Each row below holds a small network's activations on one record, seen along a few directions.
Each row is followed by the record's values for the fields B, J, Z, Y.
A field that a record lacks is written none.
The largest differences between rows may come from other fields.
Random noise pushes rows far along 12 fixed directions. That doesn't count. These rows show it; they differ only by the noise:
[-51 63 -2 25 -164 -21 -26 -332 180 -107 -543 89 -19 -68 -388 404 160 228 92 160 357 126 109 -6 268 -273 -98 -156 218 35 -313 -106]
[74 306 -117 -2 -139 56 -36 -245 160 -215 79 390 68 -314 287 130 -101 -10 190 214 416 289 -98 69 218 -59 8 40 -110 274 271 -101]
[-221 60 224 -325 217 -269 -137 280 114 403 154 -234 16 -122 -214 -188 -380 75 94 93 299 58 188 -583 -227 -239 25 262 200 44 -69 -8]
[296 39 94 -201 -182 -285 104 -90 -290 59 489 -285 -251 255 -182 6 -156 -23 149 -329 -25 -254 256 -248 11 74 -166 276 220 -182 113 195]
[-259 -191 217 -169 36 -47 501 346 -223 -142 635 229 -50 -232 -251 119 10 -161 562 361 102 336 29 -108 -60 97 -394 0 161 277 386 -165]
[295 231 -133 -288 129 -275 -200 -152 -76 109 172 16 -169 217 425 163 -327 4 -213 -251 217 -194 -60 -397 87 -56 168 60 351 -74 -158 183]
[470 -33 47 -21 -139 151 -618 -52 -246 -203 428 124 224 245 137 -66 119 -156 97 150 162 208 -117 46 263 -15 88 57 -447 -32 427 -100]
[6 -267 236 111 -176 227 -176 195 197 288 -520 -325 300 121 -555 6 113 205 -273 106 -139 -125 140 -139 -132 -236 129 -306 -82 -67 -98 -51]
[-329 23 -102 210 -22 259 565 -357 150 47 58 46 -192 -55 -188 5 27 -32 163 -306 -153 38 368 -27 0 340 -23 243 -222 25 -39 225]
[60 -69 -224 10 -332 85 -67 -196 111 -311 -134 218 -9 -256 -83 4 344 6 45 35 -70 158 -153 561 239 -4 -175 -74 -59 157 176 58]
[294 -313 -213 -250 162 -15 86 268 -327 -200 369 98 -45 154 275 71 14 -89 -75 -193 -119 -32 -197 -105 4 236 -114 -339 373 268 236 100]
[90 56 91 -24 -7 -62 -263 16 29 111 9 -175 -32 140 -86 -152 -5 -38 -255 -33 -247 -239 -12 59 -75 -145 144 205 -366 -300 11 5]
[-497 -175 127 381 -366 309 -30 -26 224 497 -95 242 400 118 13 -26 260 -209 20 327 -343 123 -41 -47 154 223 302 -36 -339 -375 -140 97]
[-96 -373 -339 -205 68 4 294 321 -61 63 215 93 72 -162 267 -173 -50 -32 53 -255 -107 91 -86 -210 -75 410 -123 -298 579 454 184 250]

[80 -417 -263 -53 28 -84 -243 451 -12 21 -399 -152 240 -11 99 -290 182 79 -397 -67 -452 -277 -316 149 -125 58 44 -409 154 45 38 -40] : B=b1, J=none, Z=none, Y=y2
[-230 164 -201 -107 10 -236 225 -193 243 -486 -277 93 -271 -502 -118 -110 303 61 212 -70 -28 101 -89 635 66 -102 -386 186 56 209 -34 -23] : B=b3, J=j2, Z=z4, Y=y2
[233 -501 -96 -313 73 -20 -26 131 -328 -65 171 -257 -74 291 -386 75 111 96 121 -387 21 23 179 -315 50 143 -257 -233 557 202 -30 231] : B=b1, J=none, Z=none, Y=y2
[-360 -254 -166 155 325 167 224 192 -56 109 180 209 2 157 362 -163 215 -297 -191 50 -448 32 -171 1 -44 396 165 -78 -179 -86 -106 21] : B=b3, J=j1, Z=z2, Y=y1
[77 -182 -341 64 -436 -119 78 -340 -127 -200 -47 -126 -175 -100 -377 -128 274 94 255 -303 -135 -6 188 368 253 194 -322 172 162 -17 10 196] : B=b1, J=j2, Z=z4, Y=none
[247 80 -239 -116 123 -111 256 60 -131 -166 158 -77 -158 -197 190 -77 -330 108 -1 -238 163 -81 66 -110 -130 105 -121 -20 266 361 240 -19] : B=b1, J=j2, Z=z2, Y=none
[44 158 -318 40 78 -144 -336 119 63 -120 -16 -42 102 -370 406 -656 -135 -9 -43 -65 -59 -26 -175 317 -103 98 62 335 -422 123 354 -115] : B=b3, J=none, Z=none, Y=none
[198 -20 -200 407 272 10 -308 -151 -326 -269 -299 -49 188 323 146 -123 74 91 146 -40 143 -95 89 -119 179 245 122 53 -479 -202 -36 -469] : B=b1, J=none, Z=none, Y=y1
[372 289 28 -58 -87 -177 -259 -155 -3 -53 -164 -96 -213 8 50 132 -155 137 -336 -45 103 -248 -104 282 -22 -342 53 79 33 -160 -107 -33] : B=b1, J=none, Z=none, Y=y1
[-148 38 25 -323 -94 -118 -55 -81 -1 -32 115 484 -257 -175 -32 555 -2 -29 13 373 228 291 -317 226 195 -365 -96 -128 494 6 -281 98] : B=b1, J=j1, Z=z2, Y=y1
[-22 -19 -94 134 -7 -252 -395 -60 -156 96 -198 -35 -68 228 28 -89 162 -53 -248 159 -243 -248 -167 201 132 -84 152 161 -232 -552 -314 -169] : B=b1, J=j3, Z=z1, Y=y1
[415 -108 -133 -146 152 244 -435 88 40 101 -16 -190 53 120 79 -154 -170 94 -521 -225 27 -52 -28 -122 -135 -121 277 -167 -93 200 120 149] : B=b1, J=j1, Z=z3, Y=y1
[-72 -257 -45 -92 -293 90 202 76 -50 -206 338 130 -89 -203 -326 -66 305 -148 145 133 -280 169 -67 381 77 70 -268 -7 -110 139 372 78] : B=b3, J=j3, Z=z3, Y=y2
[247 149 56 61 255 -6 -245 85 23 -159 -414 -73 163 -20 215 37 -78 201 -61 53 462 71 -71 -23 -43 -160 15 -233 178 253 -102 -281] : B=b3, J=none, Z=none, Y=y1
[-287 -180 62 -79 319 149 -110 61 218 190 -474 33 -2 129 -3 201 253 9 -332 -16 -36 104 -139 7 -16 -102 91 -313 354 15 -605 161] : B=b3, J=none, Z=none, Y=none
[-59 -178 155 14 -37 37 -100 220 33 -30 -240 274 274 216 208 338 402 -139 -146 375 -179 9 -416 69 165 -71 48 -537 196 -126 -180 -125] : B=b3, J=none, Z=none, Y=y2
[246 -212 200 133 -299 20 -376 220 -189 307 -118 -64 347 372 28 194 79 3 -177 296 -4 -88 -156 -170 106 -98 178 -414 256 -273 -131 -92] : B=b2, J=j2, Z=z1, Y=y1
[-84 -113 -371 -243 224 -196 -483 -360 76 -165 -196 -161 -271 50 -313 -302 372 21 -46 -260 111 157 141 62 299 -53 -96 345 -52 -30 -333 129] : B=b3, J=j1, Z=z3, Y=y2
[373 67 -77 76 123 105 -300 -214 -125 -82 -48 -315 -193 265 -180 -169 -85 109 -302 -333 -56 -227 215 71 -58 -54 156 237 -454 -159 22 12] : B=b3, J=j3, Z=z1, Y=y1
[54 -80 -30 -332 246 -113 190 -53 -323 -151 569 153 -524 146 20 304 -13 -164 -14 -184 -89 43 -87 161 8 13 -212 122 330 -32 -154 262] : B=b1, J=none, Z=none, Y=none
[146 85 -168 223 270 -49 259 107 -152 -275 -127 40 132 -35 460 -73 -80 56 130 -49 202 -49 -35 -113 -37 296 -67 -210 107 279 136 -326] : B=b3, J=none, Z=none, Y=y1
[94 -89 140 -196 43 145 16 -106 -99 17 346 -30 -261 175 -170 184 79 -103 -54 -189 -29 108 70 115 -4 -56 -92 57 130 -8 -98 325] : B=b2, J=none, Z=none, Y=none
[-61 -244 -288 54 -108 -80 -234 433 1 -9 -93 -18 419 -412 160 -593 -35 70 154 175 2 149 -159 56 -71 173 -44 -93 -27 335 431 -217] : B=b1, J=j3, Z=z2, Y=none
[-662 16 262 -16 236 159 443 -11 85 379 491 298 -116 109 43 217 -104 -307 210 87 -200 165 99 -360 -82 200 131 259 -134 -242 -220 240] : B=b1, J=none, Z=none, Y=y2
[49 64 -97 52 -102 -515 -466 93 -225 280 -129 3 345 224 412 -59 -200 33 187 230 294 -142 -130 -555 245 47 168 -3 321 -352 -220 -249] : B=b1, J=none, Z=none, Y=y2
[-210 -221 -268 350 65 42 -121 179 55 163 -661 81 477 -30 64 -67 -5 163 -64 374 74 -6 -58 -411 102 114 251 -369 -97 19 -105 -443] : B=b1, J=j3, Z=z3, Y=none
[-37 47 -175 95 255 76 237 55 108 -40 -232 130 4 2 468 72 1 -44 -323 -65 -110 -119 -187 3 -61 148 119 -276 114 133 -132 -28] : B=b3, J=none, Z=none, Y=none
[-343 -12 62 133 -100 112 102 -94 211 119 -198 -116 -51 -286 -617 -162 -2 150 148 159 98 198 313 67 -67 -134 -68 264 -251 56 -47 -77] : B=b3, J=j1, Z=z2, Y=y1
[217 -282 -280 -15 -273 118 21 -180 -187 -197 59 212 78 240 165 223 278 -46 106 -280 -135 35 -120 50 338 350 -87 -333 347 87 23 271] : B=b3, J=none, Z=none, Y=y2
[556 396 -48 -77 87 123 -188 -567 38 -487 -164 90 -440 102 53 452 42 99 -415 -201 180 -105 -94 520 130 -403 55 -12 -200 -12 -130 67] : B=b2, J=j1, Z=z3, Y=y1
[-178 -9 223 -16 190 -18 -52 170 133 196 -32 -169 59 62 -188 -137 54 -52 -110 186 -40 -9 78 -225 -127 -137 77 74 -177 -97 -93 -126] : B=b3, J=j2, Z=z3, Y=y1
[-204 -381 -42 278 192 518 378 -86 76 145 -413 -56 229 360 -159 238 162 124 43 -327 18 122 337 -498 22 410 111 -487 245 224 -341 178] : B=b3, J=none, Z=none, Y=y2

Which values does each new row have?
[-150 -205 29 -134 162 113 83 262 103 -129 -82 -123 30 -248 -346 -182 37 100 84 -84 -141 66 46 119 -240 -57 -160 -26 -121 255 197 -7] : B=b1, J=none, Z=none, Y=y2
[-131 -30 -243 1 101 93 2 -239 87 26 -241 281 -85 -37 53 321 -24 82 -113 58 196 164 -54 -102 173 -33 122 -177 228 88 -328 65] : B=b1, J=j1, Z=z3, Y=y1
[-151 179 117 -85 -157 -139 25 82 333 389 -117 -291 139 -173 -6 -303 -265 96 7 -170 40 -142 177 -304 -204 -39 85 176 136 20 5 192] : B=b3, J=none, Z=none, Y=y2
[-101 149 238 -168 203 -49 18 -20 78 181 121 -15 -190 146 13 194 -121 -82 -178 -7 -30 -94 5 -134 -113 -201 111 109 16 -205 -244 134] : B=b2, J=none, Z=none, Y=y2
[339 -71 73 -156 -373 -43 -646 61 -92 410 252 -142 341 293 270 -126 -180 -40 -28 -168 83 -33 -60 -321 111 27 229 -15 256 -178 65 338] : B=b1, J=none, Z=none, Y=y2
[76 49 -251 -82 -150 -141 -128 -106 127 -162 -70 -30 -53 -208 210 -324 213 -14 -12 -258 -79 -11 -122 414 85 117 -148 111 123 117 75 171] : B=b3, J=none, Z=none, Y=y1
[156 -243 73 -358 9 119 -160 281 66 94 115 -56 111 49 203 -8 98 -42 -155 -263 -5 131 -186 18 -90 19 -67 -375 628 333 -4 408] : B=b3, J=none, Z=none, Y=y2
[350 -199 239 224 -284 -4 -245 146 -206 -125 -235 -271 223 355 -305 -12 426 21 -88 181 -220 -225 -46 240 86 -88 -87 -262 -177 -278 80 -263] : B=b3, J=none, Z=none, Y=y1
[-202 -175 58 150 -218 126 -173 -38 233 163 -312 -120 340 18 -282 -198 325 22 147 97 31 169 151 -121 151 60 8 -44 -104 -6 -59 -8] : B=b3, J=none, Z=none, Y=y2
[50 -110 237 113 478 155 458 350 -204 -91 77 -186 -16 172 -120 107 -156 41 -25 22 -22 -124 160 -309 -351 61 -51 -215 -98 156 101 -301] : B=b3, J=none, Z=none, Y=y1
[-662 93 194 65 131 -239 277 119 231 342 -155 -177 -220 -258 -347 -261 -34 -12 -10 92 -351 -177 110 185 -315 -118 -51 467 -190 -361 -346 -9] : B=b1, J=none, Z=none, Y=y1
[169 -269 -342 145 202 160 164 293 -215 -307 -86 110 154 -117 258 -115 -41 87 -54 -17 -72 16 -160 86 -106 262 -25 -405 5 403 319 -222] : B=b1, J=j3, Z=z2, Y=y1
[-537 -266 -106 -98 384 -164 5 237 -120 50 120 93 -19 -85 -112 -210 51 -95 312 95 -125 169 -19 -145 -43 158 -101 233 -70 -79 -137 -91] : B=b1, J=none, Z=none, Y=y2
[277 4 -140 -299 188 -514 53 133 -288 -184 50 -53 -317 184 148 225 9 -1 -244 20 -23 -316 -230 -101 58 -142 -153 -208 557 -80 -185 -107] : B=b3, J=j1, Z=z3, Y=y1
[-204 -112 -271 -54 476 -494 -184 362 -129 -102 -220 -191 33 -59 260 -532 66 7 1 -80 -253 -237 -201 7 -147 124 -63 144 7 -123 -160 -256] : B=b3, J=j2, Z=z4, Y=y1
[-192 -180 -127 -35 367 103 -189 51 153 15 -489 -39 17 57 -49 -29 139 113 -243 -114 -11 52 -49 5 -45 -57 97 -171 69 73 -389 28] : B=b3, J=none, Z=none, Y=y2
